Each row below holds a small network's activations on one input, seen along a few directions.
Each table varies a few parts of the input and shows all the possible inputs, shuffled.
A made-up example of a description, with smaller parts first: ring(5) and (point or line(11) or (values(3) and line(6))).
Shared parts are said once, and a part with two or three values counts as separate values.
In the rows, zero is written as 128.

Other details of the inputs shift rows strongly along two fixed directions, in all tables alike. That doesn't count.

A family of inputs:
R1: [184  57 124 170 104 109  99 133 129  44  70 183  89]
R2: [157 105 122  95  74 115 164  84 138 172 121  60 130]
R3: [ 56 143 144 220 161 129  79 179 153 100 153 201 134]
R4: [132 115 111 177 159 138 100 147 124  90 116 166 127]
R5: [187  88  99  93  86 137 165  83 127 171 111  25 141]
R6: [151 117 125  86  77 116 169  81 136 178 129  52 126]
R7: [ 61 179 138 131 162 150 116 162 127 167 180 113 158]
R8: [158 100 136 141 119 100 126 109 136 108 120 171 110]
R9: [128 117 137 172 152 108 101 143 133  88 117 217 113]
R10: [123 122 102 168 168 146  99 147 124  85 105 175 116]
R11: [ 54 173 146 179 158 132 101 166 144 130 176 162 127]
R12: [135 164 109  41 125 139 171  98 107 179 131  74 138]
R13: [159 109 138 104  86 122 147 100 133 148 117  78 134]
R14: [140 168 106  12 117 144 185  91 101 198 127  35 146]
R15: [200  76 131 137  97  81 137  89 137  84  85 184  91]
R16: [ 56 196 142 133 167 149 115 166 129 168 196 120 138]
R17: [131 121 124 111 125 150 121 145 112 122 131  91 128]
R18: [183  89 106 107  94 132 133 112 115  84  75 122 103]
R19: [198  53 134 160  93  83 129  96 143  78  82 189 109]
R20: [ 86 161 146 133 160 143 114 160 120 130 156 139 144]
R21: [124 105 149 174 104 116 117 131 151 106 116 140 125]
R22: [ 83 158 140 171 178 128  91 172 126 101 142 210 134]
R23: [163 112 130  76  83 122 162  88 129 170 123  53 142]
R24: [ 41 221 136  92 169 166 133 160 117 212 211  64 160]
R25: [175  78 121 121  81 133 131 115 131 119 104  76 119]
R26: [ 73 150 126 149 135 169 111 177 129 138 153  76 140]
R27: [165 105 127 103  90 113 153  90 137 160 126  90 130]
R28: [175 101 126 100 101 107 153  90 127 140 116 117 126]
R29: [156 124 128 105 119 110 141 107 123 129 117 141 116]
R30: [108 189 116  52 148 145 160 118 107 176 155  90 131]
R31: [ 45 204 135  82 140 167 146 151 118 209 189  26 174]
R32: [113 153 127 112 151 133 128 135 121 115 118 155 134]
R33: [ 96 161 138 126 160 132 115 156 118 123 139 153 141]
R34: [186  37 108 201  92 108 123 105 157  82  72 138 113]
R35: [150 124 138 104 116 123 143 116 116 122 108 124 127]
R36: [167  95 137 143 115  95 131 106 137 101 118 174 104]
R37: [ 63 174 142 166 192 145  88 182 123  86 134 213 126]
R38: [203  45 109 175 107 109 119 102 138  80  78 154 110]
R39: [ 49 182 132 187 208 138  76 189 128  86 154 250 116]
R40: [106 150 138 111 145 135 129 139 121 141 151 119 149]
Each input here is: line(5) and (values(2) or line(6)).
Question: Changing only the line(5) part turns R10 into R5. The same change can be made to R37. Which row results?
Answer: R13
Question: Changing only the line(5) part turns R26 into R25. The same change can be made to R11. Which row results?
Answer: R16
Question: Start at R3 and move only the line(5) part, one step at a time. The first step leads to R7. Which rows follow, in order?
Answer: R19, R22, R14
Question: Change only the values(2) part in R1. List by row number the other rows that result.
Answer: R4
Question: List by row number the other rows that have the line(5) part in common with R20.
Answer: R8, R17, R19, R28, R36, R38, R40

A family of inputs:
R41: [ 74 179 132 101 159 162 113 180  95 123 170 109 136]
R42: [204  58  86 154 100 134 137  91 131  76  53 119 109]
R43: [ 70 180 145 157 167 142 115 156 124 149 202 122 141]
R44: [112 155 128  72 124 167 114 156 101 149 142  50 146]
R45: [111 138 130 154 169 129 100 171 115  75 138 175 108]
R46: [116 131 110 156 181 138 109 166 105  99 147 189 123]
R47: [117 143  75  95 157 176 139 131 103 162 127  57 164]
R48: [ 91 137 163 175 151 112 103 145 156 110 158 191 110]
R49: [ 75 129 107 186 174 171  89 174 123  77 108 152 123]
R50: [ 85 128 152 191 147 112 107 162 140 104 160 168 107]
R51: [ 76 159 133 157 163 149 103 171 130 185 189 106 165]
R52: [169  40 119 176  43 109 129 103 167  94  71 108 119]
R53: [209  55 123 134  93 112 118 107 123  77  62 128  93]
R54: [143 152 125  84  95  99 170  60 135 181 125  99 125]
R55: [105 158 110 136 186 116 115 141 116 116 120 223 121]
R56: [196  61 132 134  98  73 136  66 152 129 115 165 123]
R57: [122 128 118 171 182 140  81 179 118 105 133 175 131]
R58: [124 170 109  48 166 152 150 122  96 181 159  96 150]
R59: [152 128 121 156 147 103 116 113 127  71  85 246  96]
R60: [150 115 149  75  68 115 154  92 140 168 140  81 126]
R61: [163 129 140  89 101 111 154  67 136 170 148  89 132]
R62: [159  81  96 128  89 122 155  93 152 163 111  55 155]
R63: [ 87 120 110 176 142 167  79 173 127  71 101 148 129]
R64: [159  92 145 116  52 129 139 113 132 157 130  53 130]
R65: [142  75 122 238 114 121 102 124 171  76  96 164 122]
R66: [ 90 146 144 101 100 136 145 142 117 171 180  62 131]
R67: [ 92 203 128 100 193 163 119 154 106 140 172 148 141]
R68: [133 115 147 179 111  76 126 110 169  91 100 220  90]
R69: [147 119 129 147 137 100 117 122 135  65  73 233  85]
R70: [180 104 134 125  82 125 147  92 135 163 132  59 134]
R71: [202  85 130  97 108 107 141  90 130  88  80 159  97]
R72: [ 65 168 152 151 146 160 114 176 131 172 179  88 142]
R73: [104 170 120  86 138 106 160  97 133 201 157 114 149]
R74: [172  91 118 101  94 100 169  87 127 165 148  80 135]
R75: [200 109 111  80 109 140 144 101 112 141 102  56 125]
R76: [ 40 202 146 118 138 128 130 158 140 164 169 143 137]
R77: [141 119 175  91  89 106 177  97 128 153 108  94 176]
R78: [ 64 191 164  83 176 141 135 171  92 136 137 124 184]
R79: [107 141 146 132 150 135  91 165 127  79 130 198 113]
R80: [197 111 105  67 107 129 176  93  97 137 112  78 114]
R81: [101 188 119  33 123 144 154 126 107 164 124  97 129]
R82: [130  75 127 227 106 116 102 138 176  77  87 154 111]
Question: What is each input in this table made of?
Answer: values(2) and (point or (line(4) and line(5)))
Question: Changing only the values(2) part turns R46 into R74. The same change can be made to R81. Which row results?
Answer: R76

A family of inputs:
R83: [149 110 128 127 104 107 133 110 138  99  91 156 108]
R84: [144 107 123 164 136 107 121 113 141  94  97 194 114]
R85: [ 60 157 141 174 164 139  93 176 139 136 182 167 139]
R86: [174  98 120 116  94 137 138 102 129 134 101  77 129]
R87: [123 171 131  46 127 145 157 122 103 174 153  57 138]
R88: [ 57 164 154 180 162 138  96 181 135 123 160 159 151]
R89: [188  60 126 161  79  95 129  89 159  99 100 145  99]
R90: [159  96 112 115  94 125 133 113 121 134 117  90 125]
R91: [173  67 108 147 103 118 131 116 135  92  87 132 113]
R92: [111 180 112  53 129 145 167 110 114 195 147  59 143]
R93: [127 173 122  50 137 144 162 118 104 191 161  60 140]
R94: [107 144 134 163 180 129  98 156 122 104 148 195 137]
R95: [139 111 120 162 143 112 117 119 137  96 104 193 128]
R96: [109 165 127  55 115 148 160 116 112 167 131  65 145]
R97: [  8 232 154 130 215 178  91 214 103 136 204 152 154]
R98: [160  90 116 110  99 130 135 113 131 133  95  87 133]
R99: [140 141 128  86 126 129 140 124 111 147 139 109 120]
R100: [152 117 110 113 111 143 144 115 119 138 123  76 127]
R101: [117 110 147 199 133 116 105 147 146  90 122 167 123]
R102: [133 137 117  95 113 125 145 111 123 144 118 113 119]
R103: [166  76 141 144  85  98 133 106 145 117 107 144 127]
R104: [106 119 140 199 141 123 101 143 149 100 135 162 113]
R105: [142 119 135 152 153 114 115 130 127 101 123 184 118]
Question: What is each input in this table made of?
Answer: values(5) or ring(6) or (values(2) and line(6))
Question: Change only the values(2) part in R94. List by row number the other rows that result.
Answer: R95

A family of inputs:
R106: [125 135 136 105 122 126 137 124 125 154 146 107 139]
R107: [139 123 121 109 113 134 136 119 124 125 110 108 126]
R108: [143 102 130 173 125 116 112 126 144 105 120 155 116]
R109: [145  98 126 160 134 127 108 135 132  88 105 157 120]
R110: [126 141 126 116 138 144 126 136 115 124 128 114 130]
R111: [ 85 169 133 119 162 147 112 164 113 132 161 134 132]
R112: [131 130 121 120 123 132 133 124 128 153 145  95 133]
R113: [169  76 116 158 112 116 120 119 137 103 101 144 117]
R114: [141 114 116 126 114 133 137 120 128 137 116  96 136]
R115: [104 155 144 128 144 133 119 149 126 129 147 139 131]
R116: [144 121 136 100 101 116 150 105 128 151 124  95 136]
R117: [154 113 113  98 118 137 141 115 118 137 119  87 132]
R118: [ 99 153 126 131 150 148 117 153 116 120 135 129 134]
R119: [143 115 130 122 113 120 142 109 133 146 140 108 129]
R120: [ 87 152 144 136 136 128 119 144 136 140 148 138 139]
R121: [150 123 132  89 107 123 147 113 120 143 130 102 126]
R122: [160  91 119 152 113 124 123 119 134 112 104 130 121]
R123: [144 113 115 113 104 133 143 111 131 147 116  81 134]
R124: [153  92 144 162 110 102 115 118 143  99 109 174 117]
R125: [ 99 177 119  91 156 138 143 125 119 161 145 128 139]
R126: [ 95 163 140 115 139 138 130 147 122 142 150 122 137]
R127: [104 151 125 127 156 148 112 155 112 120 144 132 131]
R128: [164  92 132 138 108 112 123 117 130  91  95 160 104]
R129: [112 134 119 124 131 144 126 137 126 131 126 108 136]
R130: [118 133 119 123 135 143 128 138 121 129 125 106 138]
R131: [142 123 126  91 104 125 146 110 126 138 113  99 120]
R132: [ 96 155 126 165 190 125  96 160 124  99 144 226 123]
R133: [129 108 137 165 113 110 122 120 149 115 123 156 120]
R134: [133 107 138 169 120 109 122 123 144 109 124 159 120]
R135: [ 93 144 127 153 139 138 115 143 139 139 148 126 132]
R136: [149 140 115  83 129 119 157  97 116 148 117 122 129]
R137: [141 126 129 103 114 125 140 120 120 128 115 111 122]
R138: [133 112 141 148 111 109 119 129 140  99 114 169 114]
R139: [100 144 128 153 143 135 117 145 133 137 148 125 135]
R140: [153 137 120  93 137 119 146 102 119 137 118 137 124]
R141: [104 146 139 146 143 131 126 137 135 141 155 127 135]
Question: Changing only one part turns R110 into R118. The same change can be made to R122. Which row results?
Answer: R114
Question: What is each input in this table made of?
Answer: line(4) and (point or ring(8))
Question: List by row number the other rows that have the line(4) part in common with R120.
Answer: R107, R123, R125, R129, R131, R133, R135, R138
